A small network was shown many inputs. Here are its activations along a few directions, one row for each input.
In each table, some parts of the input vary, and every possible input appears once, in random order.
Descriptions start from the smaller parts, as in this example, which fits no table here: ring(5) and (point or line(9) or (values(3) and line(6))).
Shared parts are said once, and a part with two or three values counts as separate values.
In the rows, zero is written as 128.

Other details of the inputs vary at random and push rows far along two fixed directions, the same in every table; ignore that.

A family of inputs:
row 1: [163 148  84  93  71 168 112 160 156 179 167 196]
row 2: [170 180 185 120 135  95 143  87 157  98 106 127]
row 3: [162 168 172 140 174 102  94  49 153  82  93  77]
row 4: [133 147  84 114  30 169 108 144 146 192 151 186]
row 5: [143 187 206 161 168  74 109  67 135  61 106 119]
row 6: [154 152 142 147  69 145 116 178 147 167 155 164]
row 7: [136 193 139 132 172  43 101  39 141  60  88 120]
row 8: [139 164 160 143 134  61  91  42 139  53  97  98]
row 9: [162 184 184 152 137 101 117  82 126  87 123 130]
row 10: [ 74  57 111 125 177 133 199 157  86 119 139 101]
row 11: [158 180 192 124 136  90 134  97 167 103 105 130]
row 12: [168 159 141 110 141  83  93  82 157  75 123 120]
row 13: [ 28  62  82 133 179 125 162 116 102 117 100 100]
row 14: [174 153  92 122  88 190 109 160 152 200 157 176]
row 15: [166 185 191 152 162  75 131  60 131  54  95 115]
row 16: [159 160 128 120 129 137 108 101 152 126 127 169]
row 17: [176 176 185 126 140 102 121  81 120 106  91 119]
row 18: [152 186 205 127 168  88 131  52 136  76 112 112]
row 19: [139 163 184 127 132 106 128 116 156 121 126 132]
row 20: [180 152 132 116  47 184 111 173 113 212 160 165]
row 21: [ 49  62 133 135 194 122 176 153  91 115 144 100]
row 22: [132 137 143 125  91 119  97  80 147  98 118 123]
row 23: [175 151 122 139  36 161 125 202 154 190 158 179]
row 24: [ 68  28  90 116 199 124 154 146 104  77 142 101]
row 25: [170 138  98 113  32 197  97 156 162 211 155 130]
row 26: [115 114 124 124  95 145 114 103 143 128 117 105]
row 27: [ 58  57  53 115 196 107 158 156  97 111 136 123]
row 28: [176 165 150 144  94 121 134 136 143 124 125 149]
row 29: [ 72  67  55 137 165 168 155 171  99 177 139 112]
row 30: [182 148 137 117  69 152 128 166 129 182 124 152]
row 31: [ 62  92  63  91 117 198 148 230  86 148 144 110]
row 32: [ 72  56 113 134 147 155 150 195  73 171 145 119]
row 33: [177 146 132 117  43 167 116 198 141 213 138 169]
row 34: [195 133 105 120  66 202  96 170 157 192 171 155]
row 35: [ 34  59  55 145 162 105 158 141  79 119 128 116]
row 36: [ 79  26  93 132 183 151 150 154 101  99 145 106]
row 37: [ 51  54 142 145 213 101 158 157  80 109 100  88]
row 38: [130 164 115 124 126 135 114  94 151 154 106 121]
row 39: [ 58  39  69 136 178  95 148 145  86  89 136  79]
Each input here is: point or (values(3) and ring(6)) or (values(2) and ring(10)).
Question: Change only the values(3) part in row 21. List by row number the other rows that result.
Answer: row 5, row 32

A family of inputs:
row 40: [100  99 125 136 131 131 151 157 107 140 125 116]
row 41: [155 165 152 130 120 112 127 124 138 128 125 146]
row 42: [ 88 112 148 148 172  89 152 115 104  96 108 113]
row 43: [136 118 135 128 152 135 136 128 129 124 133 127]
row 44: [ 99 109 148 141 194 110 146 103 111 104 101  98]
row 45: [ 84  74  63 131 114 152 130 151 109 156 139 117]
row 46: [125 107 117 133  75 153 138 178 120 167 157 144]
row 47: [134 131 150 126 151 116 128 120 124  99 122 116]
row 48: [152 162 173 134 139 122 117  88 142 119 104 112]
row 49: [189 185 172 124  95 113 105 107 156 118 126 144]
row 50: [ 96 101 129 142 124 125 150 151 107 135 130 123]
row 51: [112 100 120 132 158 141 148 145 116 141 134 125]
row 52: [110  92  73 128 133 132 123 132 123 126 143 130]
row 53: [125 140 157 135 184 100 134  99 126  93 105 114]
row 54: [ 94 107 150 140 186 111 145 111 109  97  98  89]
row 55: [150 166 156 131 112 114 124 121 135 135 117 140]
row 56: [179 152 129 123  35 158 114 170 147 179 168 174]
row 57: [ 85  84  77 113 121 150 134 148 121 138 140 118]
row 58: [188 184 178 125 102 135  98  92 161 131 120 128]
row 59: [122  95 131 129 156 140 139 135 121 122 134 111]
row 60: [176 161 137 122  81 137 121 150 146 153 148 163]
row 61: [124 131 131 128 146 124 139 140 118 126 128 133]
row 62: [ 98 110  76 113 106 150 130 148 126 160 138 140]
row 63: [163 182 116 106  55 149  93 112 164 162 131 153]
row 64: [123 130 166 135 172 109 128  97 126  89 103  94]
row 65: [ 90 102 110 118 177 104 130  95 127  75 114 104]
row 66: [125 115 108 133  90 144 146 180 119 168 159 161]
row 67: [183 180 131 121  91 117  76  74 167 113 126 139]
row 68: [143 136 120 122  72 168 127 173 125 182 145 145]
row 69: [134 121 134 127 151 130 135 136 126 121 132 129]
row 70: [153 162 165 136 129  93 124 103 140  97 124 143]
row 71: [138 139 135 128 117 143 128 142 128 156 127 136]
row 72: [116 147 161 135 174  96 133  99 116  95  97 111]
row 73: [121 110  69 106  94 160 126 160 137 158 158 155]
row 74: [115 135 115 136 171  89 112  72 131  83 106 115]
row 75: [176 184 135 123  84 120  76  73 165 120 120 131]
row 76: [107  89 104 125 142 144 152 174 105 137 147 133]
row 77: [141 166 125 131 126 103  95  70 145 111 106 127]
row 78: [ 86  94  69 114 134 141 141 150 120 141 141 136]
row 79: [115  88 121 127 148 144 142 156 115 128 138 116]
row 80: [103  95 123 128 137 142 144 158 106 132 133 110]
row 81: [122 118 141 133 126 124 138 141 120 125 127 117]
Question: What is each input in this table made of?
Answer: ring(6) and (values(2) or line(5))
Question: The inputs of row 67 and row 75 match in every part but the ring(6) part. If row 56 is changed in the same way as row 67 into row 75, which row does it become?
Answer: row 46
Question: The inputs of row 49 and row 81 match in every part but the ring(6) part. If row 79 is changed in the same way as row 49 into row 81, which row does it become?
Answer: row 64
Question: Which other rows agree with row 61 in the ring(6) part? List them by row number.
Answer: row 41, row 51, row 53, row 66, row 74, row 78

A family of inputs:
row 82: [ 58  98  88 138  90 140 145 172  77 157 107  94]
row 83: [130  56  97 126 157 176 138 184 122 122 170 111]
row 84: [160 195 183 132  79  93 131 116 169 139 104 154]
row 85: [115 151  89 122 133 123 128 134 139 140 148 169]
row 86: [ 81  95 182 173 176 114 170 114  95 126  99  91]
row 87: [194 224 113 109  95 133  98  96 180 144 139 191]
row 88: [163 172 196 146 123  41 104  27 154  31  89  99]
row 89: [144 139  75 113  66 146  85 120 158 155 159 176]
row 90: [187 165 114 101 121 156 133 159 136 158 153 173]
row 91: [155 195 158 153  68 102  85  98 129 152  88 129]
row 92: [133  62  68 110  82 169 117 163 133 155 174 130]
row 93: [114  97  93 109 109 168 146 191 149 192 148 151]
row 94: [ 84  93  54 110 134 178 127 155 102 156 113  88]
row 95: [105  96  64 103 169 144 168 173 106 151 148 155]
row 96: [109  95 128 111 110 204 139 160 124 192 148 116]
row 97: [ 87  98 154 183 170  96 158 107  86 126  90  94]
row 98: [188 218 195 117 178  77 110  68 147  77 105 149]
row 99: [ 69 114 104 123 177 122 119 103  98 103  83  66]
row 100: [176 208 162  91  52 174  75 106 173 166 115 131]
row 101: [150 137 185 128 173  91 143 135 116  87 114 138]
row 102: [ 87 109 147 133 220  73 176 136  85  77 114 117]
row 103: [ 85  81  36 119 146 151 140 148 125 133 148 156]
row 104: [ 91 154 188 128 124 104 133  91 120  92  71  86]
row 105: [105  68 147 148 181 113 145 155 108  77 143  91]
row 106: [122  94 100 155  97 169 142 173 105 215 142 131]
row 107: [ 94  68 140 145 189  84 143 113 109  55 128  65]
row 108: [ 97  70 124 140 159 184 152 158 109 187 140 109]
row 109: [ 93 100  95 137 198 123 114  97 103 116  84  78]
row 110: [149 158 140 113  79 132 133 156 167 176 129 157]
row 111: [134 166  93 124  68 119 109 132 153 148 148 185]
row 112: [ 91  89 109 116 206 124 163 127 142 110 103 105]
row 113: [ 49 110 117 133 181  97 134 104  86  88  72  56]
row 114: [221 190 195 146  41 128  93 141 162 128 154 157]
row 115: [ 62  71  68 145  90 112 146 153 103 132 147 150]
row 116: [ 83 123 126 125 194  72 171 130  99  96 116 135]
row 117: [155  87 103 115 128 193 142 204 118 155 178 143]
row 118: [173 139 133 126 109 203 124 137 151 203 141 134]
row 119: [115  89 155 135 209 120 143 143 103  74 136 103]
row 120: [151  67  73 113 102 186 125 177 136 150 180 117]
row 121: [180 187 177 151 197 101 102  20 149  94  68  95]
row 122: [229 183 172 121  76 155  73 132 179 132 164 151]
row 123: [223 211 210 143  55 121 107 140 151 126 146 168]
row 124: [134 125 114 113 164 105 100  46 146  62 117 108]
row 125: [136  93 138 135  91 143 166 225  93 163 157 172]
row 126: [ 96  95 145 134  71 184 164 181 105 196 141 125]
row 127: [ 69  69  58 128 110 122 134 149 112 135 153 145]
row 128: [ 57 104 148 117 162 123 145 117 106  99  85  68]
row 129: [167 177 152 132  75 116 150 174 117 158 150 182]
row 130: [ 96  69 118 132 160  87 137 101 118  67 123  82]
row 131: [ 91  97  78 110 160 132 162 179 102 154 153 158]
row 132: [143 236 181 151 130  37 122  52 153  68  97 161]
row 133: [143 150 114  88  78 202 108 140 153 173 125 120]
row 134: [192 208 133 125  63 147  51  99 158 184 111 142]
row 135: [127 107  90 110 101 136  99 106 139 123 153 134]
row 136: [102 149 152 150 174  74 100  69 110  97  66  81]
row 137: [133 126 166 145 124 157 141 134 125 179 128 119]
row 138: [ 74  61  79 137  84 122 147 151  98 128 154 127]
row 139: [171 174 211 155 133  50 107  49 148  34 101  91]
row 140: [141  68  87 119  92 174 119 181 129 154 184 119]
row 141: [128  89  89 147 114 184 131 165 111 214 144 130]
row 142: [201 153 124 106  99 136  85  75 180 102 134 128]
row 143: [102  95 134 118  88 195 153 178 115 199 148 119]
row 144: [ 54 111 108 155 156  63 153 107 109  74 110 138]
row 145: [147 182 173 127 140  52  88  14 156  38  98 108]
row 146: [191 239 167 123  54  91 124 122 152 149 132 200]
row 147: [199 199 174  99  86 190  99  91 178 169 123 132]
row 148: [198 139 129 102 114 171 127 176 139 156 153 173]
row 149: [ 82  77  65 122 184 115 124  89 126  81 124 121]
row 150: [102 171 130 136 161  69 138  96 133  93 119 149]
row 151: [ 58  99  90 137 210  81 133  86 118  62 110 125]
row 152: [184 150 162 129  90 148 122 178 133 142 165 153]
row 153: [107  82 157 127 234  99 157 138  97  69 113 115]
Question: What is each input in this table made of?
Answer: line(4) and (point or ring(6) or ring(11))
Question: The inputs of row 117 and row 152 match in every part but the line(4) part. If row 87 is changed in the same way as row 117 into row 152, which row does it become?
Answer: row 150
Question: The inputs of row 102 and row 90 match in every part but the line(4) part. If row 136 is changed in the same way as row 102 into row 90, which row does it become?
Answer: row 109
Question: Change only the ring(6) part in row 128. List by row number the other rows that result.
Answer: row 106, row 113, row 136, row 137, row 143
Question: Change only the ring(11) part in row 119. List by row number the other rows that result.
Answer: row 85, row 89, row 92, row 98, row 122, row 131, row 135, row 140, row 151, row 153
Question: Change only the ring(6) part in row 94. List by row number the other rows that result.
Answer: row 109, row 118, row 121, row 133, row 147
Question: Start at row 115 and move only the ring(11) part, one step at a time. The first step leads to row 138. Which rows follow, in order?
Answer: row 88, row 139, row 114, row 123, row 125, row 129, row 146, row 132, row 144
Question: Change only the line(4) part in row 84. List by row number the other rows that result.
Answer: row 93, row 110, row 112
